These are the activations of a small neural network, seen along a few directions. Each row is one input.
In each table, some parts of the input vary, and every possible input appears once, in random order.
Descriptions start from the smaller parts, as in this example, which fits no table here: one of 3 separate values, together with either a single point or one of 11 places along a line or (one of 4 places along a line, together with one of 8 places around a ring).
Shared parts are said once, and a part with two or three values counts as separate values.

Other details of the inputs vary at random and push rows far along two fixed directions, the same in every table; ignore that.

Rows:
row 1: [ -5  12  13  -1  17 -40 -21 -11   4   7   1]
row 2: [  0  12  11  -1  21 -39 -21  -7  -2   9  -1]
row 3: [ 46 -18 -21   7   7  18   8  27 -30  28 -18]
row 4: [-51 -10  25 -16 -34  17  26 -16  43 -23   8]
row 5: [  2   5  10   3  20   1  -1  -3 -16  14   7]
row 6: [ 12  -8 -27 -12 -38  44  34  38  -2   1 -32]
row 7: [-43  13  11  -9 -37 -10  15  -1  52 -23  -2]
row 8: [ 37   5  -9   0  32 -16 -18  13 -43  27 -11]
row 9: [ 52 -21 -48   2   1  59   3  20 -59  21 -17]
row 10: [-43  -4   9  -8 -50  20  21 -10  32 -40  11]
row 11: [  9 -24 -35  -9 -56  68  39  26 -22 -14 -20]
row 12: [  0   3  14   6  29  -7 -11  -9 -16  13   7]
row 13: [ -8   6  22   1  24 -16 -22 -19 -14  -7  23]
row 14: [-15  14  13   5  14 -28 -12 -10  25  -6   9]
row 15: [ -7  -1  -9 -11 -34  14  20  20  14  -5 -22]
row 16: [  7   1  10  13  28 -29 -17  -9   9  10   7]
row 17: [-25  -2   4 -11 -44  38  28   6  17 -28   2]
row 18: [ 16   4  -4  -3  18 -16 -15   8 -18  13 -14]
row 19: [ -5  13   2  10  15 -11 -19 -33   3  -2  27]
row 20: [ 37  -7 -16   5  23   7  -5  21 -29  20 -14]
row 21: [ 51  -9 -21  -4   9  28   4  15 -73  18  -4]
row 22: [  2 -13 -17  -2 -40  35  36  28  25  -3 -18]
row 23: [-41  12  17   2 -17 -18   8 -10  62 -23  12]
row 24: [  6   9   2   1  17 -19 -12   2   0   6  -1]
row 25: [-10  13  14   7  24 -33 -19 -12  17  -2   9]
row 26: [-24  13  12  -1  -1 -24  -5  -8  32 -11   3]
row 27: [ 13   6   4  -1  25 -31 -23  -3 -16  17  -7]
row 28: [-48   3  12   1 -34  -1  15  -4  70 -32  -1]
row 29: [-29  11  13   0 -18  -9   3 -29  18 -25  25]
row 30: [ 25   9  -5   1  29 -16 -14   8 -21  18  -2]
row 31: [ 28  -2  -9   4  19  -1 -11  -9 -50   9  12]
row 32: [ 10   8  -3   6  12  -6 -10 -20 -26   2  20]
row 33: [ 11   4   8  10  31 -29 -17  -7   2  12   9]
row 34: [ 18 -14  -8   7  -1   6   7  13   1  11 -11]
row 35: [-14  -7   4   0 -11  26  15   6   5  -3  -9]
row 36: [ -8  -6 -12   0 -22  22   8  -8  -3 -14   7]
row 37: [ -5  16  12  -2  16 -39 -17  -9   5   7   5]
row 38: [ 20  -5 -19   7  10  20 -12 -11 -25   8   8]
row 39: [ 17 -11 -27  -7 -24  38  22  36  -7   2 -33]
row 40: [  6 -17   8 -10  10  18   7  -2 -25  11  -2]
row 41: [ 20 -10 -28 -10 -23  40  23  38 -15   6 -35]
row 42: [-13   6  18  11  10 -36  -9 -17  32   1  18]
row 43: [ -2   6  16   3  18 -23 -19 -25 -20  -7  27]
row 44: [-10   5   6   9  18 -22 -25 -32  -8  -7  27]
row 45: [ -1   9   7   7  26 -27 -19  -6   7   2   3]
row 46: [ 13  -5   1  11  20 -16 -11  -1   3  11  -2]
row 47: [  7  14   8  -2  21 -37 -18  -6  -9  16   3]
row 48: [ 20  -3   3   1  28   3 -20  -1 -45   7   9]
row 49: [ -9 -12 -16  -6 -42  37  24   5  -3 -21  -2]
row 50: [-12   6  16  10  21 -33 -18 -15  28  -3  10]
row 51: [ 40 -17 -44  -1 -19  66  18  20 -42  13 -15]
row 52: [-36   3   2  -7 -38   9  20   7  54 -27 -10]
row 53: [  9   5  -1   7  19 -12 -18 -24 -27   2  23]
row 54: [ -8  10   8   2  16 -27 -18  -6  10   0  -2]
row 55: [-33   2   5   0 -34   5  22   4  59 -20   1]
row 56: [-17  -9  -5  -6 -35  47  35  17  12  -7 -15]
row 57: [-30   8  10  -8 -25 -16   6  -3  37 -12  -5]
row 58: [  6   7   6   0  20 -30 -20  -2  -9  11  -6]
row 59: [ 25 -28 -15 -17 -17  59  35  25 -40  17 -20]
row 60: [ -8 -12   9 -15 -12  25  23  -1  -6   3   2]
row 61: [-43  -6  14   5 -38  -3  17  -7  70 -25  -1]
row 62: [ 16  -4 -18  -9 -14  17  11  27 -13   8 -27]
row 63: [  8  14   4   5  26 -24 -14  -3  -1   9   7]
row 64: [ -1  -1  11   3  17 -17 -20 -21 -24  -7  21]
row 65: [ 18   1   3  10  34 -23 -18  -1  -6  15   3]
row 66: [ -5  -5   1  -7 -21  32  14   8 -10 -14   2]
row 67: [-26   8  13   5  -4 -19  -1  -9  44 -15   8]
row 68: [ 27  -2   1  12  32 -21 -15   1 -12  21   2]
Description of these inputs: one of 4 places along a line, together with either one of 2 separate values or one of 5 places along a line or one of 10 places along a line.
- Changing only the place on the line of 4 turns row 68 into row 22. The same change can be made to row 31. Which row results? => row 29
- Which other rows does row 28 become when the place on the line of 4 takes its other values? List them by row number. => row 20, row 23, row 67
- Which other rows does row 48 become when the place on the line of 5 takes its other values? List them by row number. => row 9, row 11, row 44, row 64
- Which other rows does row 13 become when the place on the line of 4 takes its other values? List them by row number. => row 17, row 48, row 66

Rows:
row 69: [ 15  13   7  -2  33 -24 -20   0 -30  14  -1]
row 70: [ -9  14  15  18  29 -52 -33 -32  18  -4  26]
row 71: [-58  -9  14  -6 -61  19  40   1  80 -36  -5]
row 72: [ 32 -23 -28  -7 -19  57  32  42 -21  18 -34]
row 73: [  7  10  12  -1  27 -37 -24  -8 -16  12   4]
row 74: [-14  -8  -5 -13 -42  17  27  19  17 -12 -18]
row 75: [ 18   8  -1  14  34 -34 -30 -14 -11  12  12]
row 76: [  4   4  -7   7   5  -6 -10  -3   8  -1   4]
row 77: [ 19  14  -3  12  42 -30 -29 -11 -17  12  13]
row 78: [  6  -5  -2  -3 -11  24  11 -13 -31  -4  21]
row 79: [ 6  1  3  1 18  1 -2  7 -6 13 -6]
row 80: [-69   1  26  -3 -32  11   5 -42  43 -49  31]
row 81: [ 53 -28 -35  -6 -13  59  30  51 -45  29 -40]
row 82: [-12   6   4  -9 -10  -5   4   3  11  -6  -8]
- Describe the family of inputs behind these rows. => either one of 2 separate values or (one of 3 separate values, together with one of 4 places along a line)

Rows:
row 83: [ 17   7  16   4  51 -38 -36 -29 -41  19  24]
row 84: [ 22  -7 -26  18   2  14  -7  -6  -4   0  10]
row 85: [ 27  -9 -10  -2   1   0   6  27 -12  16 -22]
row 86: [ 17   0 -15  22  16  -5 -18 -17  -3   1  19]
row 87: [  8 -23 -25 -15 -49  66  42  26 -18  -4 -24]
row 88: [ 16   5  11   9  49 -44 -33  -3  -8  21  -4]
row 89: [-16  15  18   3  20 -29 -24 -26  -1 -10  24]
row 90: [-97  22  37  -3 -46 -22   6 -41  95 -66  32]
row 91: [-49  -2  18  -8 -42  23  28  -9  45 -32   9]
row 92: [-17   4   7  -1  -1 -13  -3   6  35  -2 -13]
row 93: [ 29   2 -18   0  13   9   1  27 -16  24 -27]
row 94: [-66   6  32  -5 -37   6  20 -22  62 -38  22]
row 95: [ 20  -8  -3   1  12 -11  -4  19  -8  15 -19]
row 96: [ 41 -10 -40  -9 -21  48  31  52 -24  24 -43]
row 97: [-16  19  27   8  37 -52 -39 -41  -5  -5  33]
row 98: [ 33  -5 -27  -6 -15  26  23  40 -15  19 -29]
row 99: [-14 -17 -10 -13 -46  52  38  15   4 -13 -12]
row 100: [ 10 -15 -24 -12 -41  52  29  21 -20  -7 -20]
row 101: [-23   5  14  -3  -6 -10  -6 -22   8 -12  15]
row 102: [ 20   6  19   6  61 -35 -34 -27 -44  22  27]
row 103: [ 39   6  -1   6  41 -36 -20   8 -30  31  -3]
- Describe the family of inputs behind these rows. => either one of 2 separate values or one of 8 places around a ring or one of 11 places along a line
- Which of the alternatives is row 83? => one of 11 places along a line

Rows:
row 104: [  6 -11   5  13  26 -11 -32 -32 -11  16  15]
row 105: [-39  -9  21  -4 -30   6  25 -27  21  -8  19]
row 106: [ -5 -13   0 -19 -28  30  33   3 -24   7  -7]
row 107: [ 10  12 -16  13  35  74  -8  21 -38  -8  16]
row 108: [  8   4  -1 -28 -26  32  33  39   1  15 -23]
row 109: [ 37 -12 -13  15  -4  -1   5  13 -19   4   8]
row 110: [ 12  -3 -20  16  11   6  -1   3  18  16 -10]
row 111: [  2 -17  -3 -17 -16  25   9  36 -13 -13 -31]
row 112: [ 16 -10   1   5   0   4   0 -23 -18  16  19]
row 113: [  7  21 -18  -3 -26  10  19  24  10   9 -14]
row 114: [-38  17   6 -17 -41  -2  17 -16  11 -22   1]
row 115: [-30 -13  12   1   5   6  15  -4  45   1  -8]
row 116: [ -2   4   3  -1   7 -19 -18  12  -9 -15 -14]
row 117: [-40  31  18 -14 -36  -9  19   5  53 -13  -3]
row 118: [  5  14  -9  -3   4 -29 -14 -34  -4  -6  28]
row 119: [-21   7  -2   9 -26  -5  25  -5  58  -4  13]
row 120: [  6 -17  25   7   6 -13   8  -1  -6  -3  13]
row 121: [ 24  28  -3  12  39  53   8   3 -43  -9  29]
row 122: [  7 -21   4   4  28   4 -20 -18 -35  23   2]
row 123: [ 22 -18  10  21  27 -14 -26  -8  -6   2   6]
row 124: [ -1   1 -35 -10 -25  25  -3   2 -12 -11 -21]
row 125: [-33   3  26 -19 -16  -3  30   3  46  -2   5]
row 126: [ 19 -13  14  18   3 -13   2  -4  -4  -1  17]
row 127: [-29  16  -8  12  -9 -14  -4 -10  61 -13  -2]
row 128: [ 16  -8 -19  -2 -22  16  13 -13  -9   3  13]
row 129: [ 23   6  23  -7  31 -33 -17  10 -42   9   7]
row 130: [ 15 -16 -37   6 -33  29   9  30   3 -20 -20]
row 131: [ 20   5 -16   1 -18  -3   8  25 -23 -12  -5]
row 132: [ 26  -1 -16  10  -8 -14   0  12 -15  -7   9]
row 133: [ 8 -7 10 -2 20 -4 20  4  1 27  7]
row 134: [  8 -34   8   5   0  17   7  13  -4  -7 -14]
row 135: [ 10  -6   4  21  39 -14 -14 -14  15  21  -1]
row 136: [ 18   4  12  16  38 -31  -7 -16   5  28  23]
row 137: [ 24  23 -14  11  41 -22 -30   6 -17  26 -17]
row 138: [ 12 -14  -4 -13  18  22   9  22  -6  21 -29]
row 139: [ 23 -19 -14  19  -1   4 -10   9  -1  -6  -3]
row 140: [  6  -4  33  -2  27 -37 -10  -3 -20   2  19]
row 141: [-44  21  32 -18 -12 -26   0 -32  12 -12  17]
row 142: [ 14 -14 -47  -9 -33  42   5   9  -8  -9 -17]
row 143: [ 11  12 -27   6 -22   9  21  19  17  10  -3]
row 144: [-41   8  15 -19 -23  14  14  13  54 -14 -25]
row 145: [-54  -1  31  -4  11 -26 -21 -39  19  -9  14]
row 146: [-18  24  29  -1  10 -56 -17  -9   3 -17  18]
row 147: [ 10  19 -11  -8   1 -18  -9 -22 -24  -1  10]
row 148: [-12   7  15 -10  32 -22 -36 -20 -32  12  -2]
row 149: [  1 -29   2  -9 -13  27  15  29  -7 -13 -25]
row 150: [ -6   7 -14 -12  -2   5 -15  -5 -27  -1 -19]
row 151: [-10  21   5  -5  12 -11 -13   7  16   7 -22]
row 152: [-24  -2   3   7  -4 -16 -27 -41  34 -14  24]
row 153: [ 24  -4 -24   7   3   1 -14  25 -26  -7 -20]
- Describe the family of inputs behind these rows. => one of 2 separate values, together with either a single point or (one of 3 separate values, together with one of 8 places around a ring)
- Changing only the choice among 2 separate values turns row 151 into row 117. The same change can be made to row 150. Which row results? => row 114
- Changing only the choice among 2 separate values turns row 146 into row 116. The same change can be made to row 108. Which row results? => row 144
- Which other rows does row 119 become when the choice among 2 separate values takes its other values? List them by row number. => row 110
- Which other rows does row 128 become when the place on the ring of 8 takes its other values? List them by row number. => row 105, row 106, row 112, row 114, row 118, row 141, row 147
